A small network was shown many inputs. Here are its activations along a few directions, one row for each input.
In each table, some parts of the input vary, and every possible input appears once, in random order.
Descriptions start from the smaller parts, as in this example, which fits no table here: one of 2 separate values, together with either a single point or one of 11 places along a line or (one of 4 places along a line, together with one of 8 places around a ring).
Shared parts are said once, and a part with two or three values counts as separate values.
In the rows, 128 means zero.

Other details of the inputs vary at random and push rows far along three fixed directions, the same in every table; ignore that.

A family of inputs:
r1: [128 122 132 140 106  93 126 140 115 113 128 116 129]
r2: [127 152 132 147 127 106 136 141 107 132 137 103 134]
r3: [110 157 165 140 136 144  84  70 110 148 120 134 135]
r4: [117 111  98 118 130 115 156 160 140 152 132 161 125]
r5: [139  97  88 125 123 156 159 154 164 143 140 129 133]
r6: [141  97  95 118 142 149 171 153 128 150 135 154 118]
r7: [132 132 119 123 141 122 138 135 118 121 133 118 129]
r8: [144  98 102 120 136 164 159 142 148 136 148 112 152]
r9: [123 130 120 140 122 104 132 146 123 112 120 111 111]
r10: [131 110 113 112 136 156 136 139 136 148 117 163 122]
r11: [115 122 110 112 139 126 154 157 142 143 138 147 140]
r12: [ 79 131 134  92 168  84 140 109  97 183 116 218 128]
r13: [132 125 129 142 107  98 129 140 118 112 131 122 131]
r14: [136 112 116 134 118 113 151 137 127 131 134 129 127]
r15: [148 131 121 136 104 130 118 152 137 103 128 102 120]
r16: [128 132 146 126 141 202  96  75 160 126 127 118 129]
r17: [132 139 178 149 110 140  75  52 128 117 116 132 127]
r18: [132 145 130 125 130  93 126 144 104 110 132 112 127]
r19: [125 129 110 146 122 111 140 149 110 146 132 125 124]
r20: [124 154 172 120 133 146  76  67 113 119 110 143 133]
r21: [152 115 117 148 102 125 129 133 138 105 136  90 136]
r22: [ 88 181 171 135 133  78  84  98  92 145 108 141 125]
r23: [128 134 157 138 124 154  84  64 122 120 113 136 116]
r24: [128 119 124 137 114 112 133 149 135 123 128 130 130]
r25: [132 136 124 119 138 118 132 150 126 122 130 117 128]
r26: [143 126 121 147 115 121 125 134 123 100 131  94 116]
r27: [ 93 119 124 101 160 104 150 116  95 178 112 215 100]
r28: [143 100  92 124 154 173 182 150 145 135 145 113 133]
r29: [106 159 152 128 119  53 115 146 104 110 123 124 134]
r30: [139 122 114 148 117 125 136 137 125 103 129  97 118]
r31: [127 127 120 131 128 112 128 143 124 125 120 131 112]
r32: [139 121 116 124 123 118 132 158 125 127 122 129 118]
r33: [116 148 175 140 123 119  84  63 106 118 109 138 104]
r34: [ 71 129 144  88 167  99 133 114 109 187 109 217 128]
r35: [142 103  97 121 136 150 150 160 141 141 132 137 119]
r36: [135 111  95 142 132 158 152 159 144 160 135 125 130]
r37: [139 131 123 131 110 136 128 143 150 107 142  83 146]
r38: [131 120 148 123 135 198 100  72 162 139 125 126 151]
r39: [109 121 101  99 163 116 165 162 122 158 128 163 122]
r40: [136 107 139 131 114 206  99  78 173 136 128 127 136]
r41: [109 161 165 112 137  97  91 107 103 128 107 148 122]
r42: [138 142 135 127 131 105 134 140 109 111 134 111 126]
r43: [168 126 129 146 100 144 124 135 130  91 131  90 127]
r44: [135  91  90 128 146 165 178 145 139 146 134 140 118]
r45: [140 102  92 129 130 172 152 151 159 130 138 119 117]
r46: [114 127 133  93 156 185 117  96 142 163 116 185 132]
r47: [118 165 140 118 120  68 115 156 103 107 121 119 121]
r48: [155  97  83 118 124 183 159 169 161 134 137 130 128]
r49: [138 110  81 129 145 195 168 165 165 163 152 114 145]
r50: [146 133 126 139 117 124 126 141 149 104 137  78 147]
r51: [142 126 137 148  98 114 112 141 136 100 132  93 132]
r52: [109 138 118 119 146  98 146 152 116 128 123 125 121]
r53: [140 127 138 146  99 100 128 131 120 105 131 100 128]
r54: [129 145 168 136 135 173  76  67 144 111 118 104 128]
r55: [185 118 120 142 118 198 134 132 159  88 146  65 149]
r56: [142 137 132 134 107 108 115 135 108 104 119 119 121]
r57: [136  93  93 122 134 151 158 150 157 154 133 142 133]
r58: [132 111 122 111 156 226 121  88 170 152 133 146 133]
r59: [137 125 161 147 114 163  79  57 141 120 120 129 135]
r60: [141 146 137 167 102 111 118 130 112 116 131  88 124]
r61: [158 120 112 126 130 153 140 150 134 110 141  95 140]
r62: [122 152 147 132 118  64 126 129 103 111 130 110 133]
r63: [138 130 116 149 107 134 125 142 144  94 130  82 115]
r64: [127 135 123 139 118  93 128 152 120 108 123 107 109]
r65: [116 149 151 131 119  60 131 144  98 111 129 117 133]
r66: [121 149 133 136 109  86 110 139 115 104 121 116 106]
r67: [129 125 161 140 109 160  81  57 134 122 118 128 133]
r68: [100 117 128 100 167 128 154 108 119 180 125 202 134]
r69: [ 93 123 136 110 145 103 122 108 119 172 110 202 118]
r70: [ 95 114 140 107 141 144 115  86 132 174 108 194 124]
r71: [105 164 143 123 116  50 115 140 110 114 124 119 129]
r72: [111 130 103  98 151 110 157 167 121 150 132 159 121]
r73: [165 121 125 145 103 143 116 136 130  94 133  86 127]
r74: [128  99 101 123 122 146 153 159 153 142 138 139 130]
r75: [114 149 145 130 122  74 123 133 102 112 129 127 140]
r76: [147 125 114 141 129 146 140 138 136  97 140  73 135]
r77: [141 120 116 131 120 150 137 153 157 114 149  96 146]
r78: [121 139 138 108 145 102 135 131  99 139 123 154 123]
r79: [113 141 150 138 108  60 124 131  95 118 120 144 120]
r80: [108 144 145 123 128  66 123 137  97 122 131 135 134]
r81: [133 143 185 138 117 160  75  47 134 113 124 107 143]
r82: [120 137 157 118 153 157 108  70 121 141 120 154 124]
r83: [143 143 137 142 124 118 129 129 120  94 136  81 127]
r84: [117 123 106 112 141 123 153 153 143 146 138 145 139]
r85: [126 130 120 123 135 105 140 151 134 130 133 124 141]
r86: [137 131 114 112 137 126 142 162 128 125 127 127 135]
r87: [155 137 142 145 103 109 114 132 112  95 125  97 118]
r88: [132  87 138 126 138 211 127  76 157 161 128 165 135]
r89: [142 136 126 138 129 127 128 133 126  99 136  83 131]
r90: [112 129 158 130 118 160  88  75 147 137 117 161 127]
r91: [137 135 126 134 121 102 132 135 124 110 136  97 145]
r92: [140 113 141 130 134 190  99  75 139 136 122 146 122]
r93: [102 126  95 106 155 116 170 166 127 147 130 149 120]
r94: [111 124  94 130 131 126 154 165 128 169 132 151 120]
r95: [ 95 132 113 102 140  78 144 159 103 158 117 189 100]
r96: [137 142 145 142 115 100 131 136 120 100 138 101 143]
Description of these inputs: one of 2 separate values, together with one of 4 places along a line, together with either a single point or one of 5 places around a ring or one of 6 places along a line.
Changing only the place on the line of 4 turns r78 into r61. The same change can be made to r53. Which row results? -> r67
Changing only the place on the line of 4 turns r15 into r32. The same change can be made to r5. Which row results? -> r57
Which other rows does r14 become when the place on the ring of 5 takes its other values? List them by row number. -> r17, r53, r79, r88
Which other rows does r28 become when the choice among 2 separate values takes its other values? List them by row number. -> r44
Which other rows does r59 become when the place on the ring of 5 takes its other values? List them by row number. -> r1, r13, r21, r67
Which other rows does r8 become when the choice among 2 separate values takes its other values? List them by row number. -> r67
Which other rows does r75 become when the place on the line of 4 takes its other values? List them by row number. -> r11, r29, r96
Start at r56 and move only the place on the line of 6, one step at a time. The first step leads to r73. Which rows follow, in order? -> r92, r23, r26, r30
